A small network was shown many inputs. Here are its activations along a few directions, one row for each input.
Each table varies a few parts of the input and shows all the possible inputs, shuffled.
Descriptions start from the smaller parts, as in this example, which fits no table here: one of 5 places around a ring, together with either a single point or one of 9 places along a line or (one of 3 separate values, together with one of 6 places along a line).
Shared parts are said once, and a part with two or three values counts as separate values.

Other details of the inputs vary at random and push rows far along three fixed directions, the same in every table; ignore that.

A family of inputs:
row 1: [-13.6  41.9 -24.9  35.6   4.6  18.0  69.0  -9.0  29.8  53.1 -13.4 -24.0]
row 2: [-23.9 -21.3  -7.1 -42.8 -30.0 -32.6   6.8  -5.0 -13.4  26.2  14.7  -0.1]
row 3: [  1.9   7.2 -42.3  39.1   2.4 -17.7  19.6   2.5 -26.5 -21.6 -38.7  70.7]
row 4: [  6.1  -0.7  26.8 -39.4 -19.1 -30.9  19.6  13.2  -7.7  35.7  27.9  29.4]
row 5: [ -5.1 -37.1  27.1 -44.6  11.7  -2.7 -64.7  22.5  -0.3  -1.0  27.5 -65.6]
row 6: [ 15.1 -20.6  75.5 -36.8  -5.4   2.2 -39.6   9.9   7.2  -9.0  42.3 -46.5]
row 7: [ -7.3 -12.6 -57.5  36.6  21.3 -14.2   7.9  -0.9  -6.5 -15.0 -40.0  71.8]
row 8: [ 24.6  11.6  20.3  33.4  20.1  18.5 -34.2   0.0  -3.0 -67.9 -22.3   9.9]
row 9: [-28.3  49.5 -47.2  36.1  10.5  -6.8  52.1   1.8  23.6  24.9  25.2 -10.9]
row 10: [ 11.0  -9.0  48.7 -59.0 -19.3  17.6 -50.3   5.8   3.9 -13.3  28.4 -57.0]
row 11: [ 24.4  -3.5  21.4  39.6  11.2  16.8 -28.1 -11.2  -2.9 -69.6 -26.9  -3.0]
row 12: [ 11.2 -27.9  -8.2  41.7  35.2  14.8 -48.6   7.2  -2.4 -55.3 -27.8  -5.7]
row 13: [-20.8  44.0 -61.1  28.9 -17.6  10.9  43.3  -9.9  24.7  33.4  12.5 -24.5]
row 14: [  0.2 -77.6 -27.3 -51.1 -25.6 -20.7 -41.9  -6.3 -37.7 -11.3 -50.5  87.8]
row 15: [ 16.6  48.6  36.8  36.3  26.1  53.0   8.1   1.6  29.0  13.1  25.6 -73.6]
row 16: [ 15.2  56.0  28.9  40.0  23.2  28.9  -3.2  14.4  40.3  -2.2  44.7 -63.6]
row 17: [ 10.5   1.6 -33.1  38.2 -24.0 -13.3  24.7 -32.7 -11.6 -23.2 -52.0  55.9]
row 18: [-28.4  34.4 -46.4  42.7   1.5  -8.5  58.2  -9.3  23.8  23.2  20.6 -23.6]
row 19: [  1.4 -14.7  20.3 -37.0 -40.6 -27.6  13.8 -11.7  -1.0  37.5  17.2  12.0]
row 20: [ 20.6  -9.4  -7.3  35.9  43.8  11.8 -52.4  30.0 -13.6 -48.9 -25.8   5.2]
row 21: [ -5.5   0.2  15.4 -49.2 -14.4 -35.4  23.2  10.0 -12.4  21.4  22.5  19.9]
row 22: [-27.8 -19.1   7.0 -51.6  -5.4  -7.3  20.7  -4.3 -20.9  35.5   8.2   9.3]
row 23: [ 43.9   4.4  18.4  34.7 -13.1  40.2 -46.9  -8.3   2.3 -44.8 -29.5   5.8]
row 24: [-14.6 -11.2  23.2 -55.6 -10.7  -6.6  31.3 -14.3 -12.9  32.5   5.0  11.9]
row 25: [-27.6 -34.5  -7.5 -51.5  13.4  -8.2  11.7   3.9 -11.7  46.7   4.3   8.5]
Each input here is: either a single point or (one of 4 places along a line, together with either a single point or one of 5 places along a line).
Question: Start at row 3 and move only the place on the line of 5, one step at a time. The first step leads to row 9. Which rows follow, in order?
Answer: row 18, row 2, row 13
Question: Start at row 4 and move only the place on the line of 5, one step at a time. The first step leads to row 16. Which rows follow, in order?
Answer: row 6, row 19, row 23
Question: Start at row 15 and move only the place on the line of 4, one step at a time. The first step leads to row 24. Which rows follow, in order?
Answer: row 22, row 25

A family of inputs:
row 26: [-14.1 -16.6  22.3 -55.2 -30.7  -3.7  13.0 -14.7  -6.1  42.8  15.1  17.0]
row 27: [ 11.7 -20.0 -22.7  46.3  23.2  -9.2  -5.8   0.8  -6.9 -30.3 -29.3  40.1]
row 28: [ 29.5  -1.7  69.0 -25.9  29.6  14.4 -61.8  25.6  -7.9 -31.3  19.2 -57.5]
row 29: [-10.0  16.3 -27.0  30.0 -31.9  -7.7  62.3 -31.2  18.0  42.6  -7.0   9.5]
row 30: [-13.7 -34.4  -7.7 -52.9  -7.4 -18.0   3.7  16.5 -11.1  47.6  16.7  11.5]
row 31: [-33.7  23.4 -53.6  12.5  -5.9  -0.4  53.4 -16.5   7.4  37.2 -11.5  10.3]
row 32: [ 17.2  10.1 -10.5  41.1 -20.3   7.0  -9.2 -16.4  -8.3 -39.7 -19.3  49.6]
row 33: [ 13.9 -12.0 -26.9  40.1  27.9  -0.4 -14.3   3.3  -9.9 -17.7 -36.5  43.2]
row 34: [-11.3   6.4   4.7 -32.7  -1.0  -8.6 -26.6  26.2  23.9  30.0  77.0 -83.8]
row 35: [-22.6  12.0 -61.3  14.1  -0.4   5.7  46.1 -18.1  19.3  46.8  -4.2  16.0]
row 36: [ -5.9 -25.9  13.3 -57.0 -34.2 -27.4  20.8 -17.8  -4.7  30.4   5.5  -3.2]
row 37: [ 13.0 -65.0  15.7 -39.6  -2.1   2.2 -64.1   1.9 -29.6 -15.4 -28.9  25.4]
row 38: [ 25.6  10.9 -13.5  28.9  -7.6   0.8 -12.1   4.8  20.7 -31.7 -43.9  51.3]
row 39: [-26.5  26.6 -45.8  23.6  10.5 -25.7  54.9   2.6   1.6  38.9  -3.7  16.6]
row 40: [ -2.0 -45.9  28.0 -46.4   2.1   3.9 -48.1  15.4 -41.8 -35.3 -27.0  32.5]
row 41: [ -5.5  33.1 -38.5  33.0 -35.7 -21.1  49.8 -13.9  10.4  33.8  17.4  22.7]
row 42: [  1.9  -8.2 -28.3  33.8   2.4   9.6 -11.3  -9.1 -21.0 -21.6 -54.7  25.3]
row 43: [  5.3 -61.2  30.4 -35.3  16.5 -13.8 -48.7   8.6 -22.8 -40.9  -7.6  40.5]
row 44: [-15.3 -17.3  36.0 -44.9 -15.8 -29.0  25.7  -3.1  -3.7  25.2  33.6  26.3]
row 45: [  0.5 -54.1  36.6 -30.1   7.5 -29.0 -44.2  15.2 -39.6 -43.4 -18.3  28.9]
row 46: [  2.2  19.3  -1.2  52.5  19.0  31.1 -23.0   0.2  16.4 -33.5 -12.8 -76.3]
row 47: [-13.6  10.8  49.5 -36.7 -14.2  17.8   1.3  -5.5  31.5  31.2  57.1 -84.5]
row 48: [-22.5  63.2 -39.3  40.7   3.6  -1.1  26.4  15.2  32.5  23.8  51.4 -84.0]
row 49: [ 26.6  36.3  22.8  57.6  18.4  49.0 -18.2  15.1  10.5 -16.4   1.8 -50.4]
row 50: [  2.9 -11.5  10.3 -54.8 -33.0 -40.9   1.4  20.2  19.1  38.6  11.1  19.0]
row 51: [-13.2  36.2 -20.0  24.1  -1.0  -6.5  63.0 -13.2  13.7  41.0   8.0  34.7]
row 52: [ 24.3 -12.5  71.1 -18.7   1.9  36.6 -70.1  10.7  -5.1 -16.7  14.3 -62.7]
row 53: [  0.2  40.3 -11.2  48.8  18.8  27.0 -32.6  12.7  13.8 -49.6  14.7 -57.2]
row 54: [ 11.3  28.8 -18.9  50.3  24.3  33.1 -39.9  11.0  25.7 -39.9  22.1 -51.5]
row 55: [ -8.8 -21.5  34.5 -38.0 -19.2 -37.9  22.9   1.9  -8.5  32.4  30.3  20.4]
row 56: [-30.1  21.0  30.8 -43.0  28.0  -0.2  -6.3  28.3  15.0  27.6  60.4 -77.5]
row 57: [-18.5  -0.5 -59.0  24.3 -11.5 -11.9  49.9 -22.0  22.7  43.0  -7.9   3.0]
row 58: [ 19.1   4.8 -14.0  22.4  -1.0  22.8   0.8 -24.2 -11.0 -28.7 -49.2  36.2]
row 59: [ 25.3  40.5  28.8  61.0  31.8  34.0 -20.2  12.2  14.8 -18.9   6.9 -44.8]
row 60: [ 28.0   4.0 -12.1  30.5   2.0  12.7   4.2  -2.3 -20.7 -24.5 -46.6  37.0]
row 61: [ 20.2  12.3  -4.8  27.3  18.9   6.7   4.9 -10.1 -11.9 -34.4 -38.3  48.5]
row 62: [-25.0 -41.7  -6.0 -57.4 -18.3 -16.6   7.1 -14.2   6.7  32.5  13.8   3.5]
row 63: [  4.3  -4.8 -25.0  35.1   8.9   8.4  -5.2   7.7 -25.9 -24.5 -48.7  32.1]
row 64: [ 27.7   9.1 -23.3  35.8 -15.9  -8.1  -8.0 -10.6 -15.1 -41.4 -28.7  36.4]
row 65: [-21.7 -26.1  -0.4 -56.6   9.2 -24.3   4.7   8.7  -2.4  38.0  25.3  22.8]
row 66: [-32.4  13.0  34.9 -37.0  23.3  -9.1   2.3  25.8  18.1  15.1  67.6 -80.6]
row 67: [ 11.7  23.7  -7.8  45.0  42.1  53.7 -27.8  19.2  20.1 -23.0   4.3 -50.9]
row 68: [ 25.7 -44.9  36.2 -45.6 -14.5   0.3 -47.7  -6.6 -36.4 -25.0 -34.2  24.8]
row 69: [ 21.6   8.3 -10.7  23.8   5.5  21.7   7.0  -7.3 -15.9 -31.7 -43.2  43.0]
row 70: [-11.9  32.2 -26.0  20.9 -14.2   8.7  65.0 -10.3   9.6  43.3   2.8  29.3]
row 71: [ -4.9  27.1 -28.5  25.0  -1.2 -30.4  72.6 -10.1  10.1  26.8   5.8  18.7]
row 72: [ -7.9  -5.0   3.4 -61.2 -34.3 -31.9  11.1  -5.3  -7.4  14.4  33.0  16.0]
row 73: [-36.2 -30.3   1.6 -59.1 -23.9 -22.8  14.3 -12.4  -5.3  22.9   6.5  -2.2]
row 74: [ 20.9  40.0  22.9  48.6  38.6  28.1  -4.9   5.3  20.7 -47.7  11.2 -49.0]
row 75: [ 16.8 -48.8  41.2 -49.1 -18.9   0.6 -38.4 -20.2 -23.5 -43.0 -31.2  23.7]
Question: What do these inputs look like to the network?
Answer: one of 2 separate values, together with either a single point or (one of 4 places along a line, together with either a single point or one of 5 places along a line)
Question: The inputs of row 29 and row 47 match in every part but the choice among 2 separate values. If row 46 is changed in the same way as row 29 into row 47, which row does it become?
Answer: row 73
Question: The inputs of row 42 and row 31 match in every part but the choice among 2 separate values. If row 55 is changed in the same way as row 42 into row 31, which row does it become?
Answer: row 44
Question: Change only the choice among 2 separate values in row 75. List by row number the other rows that result.
Answer: row 36
Question: Change only the place on the line of 5 in row 60. List by row number the other rows that result.
Answer: row 28, row 36, row 68, row 71
Question: Change only the choice among 2 separate values in row 69. List by row number the other rows that result.
Answer: row 60
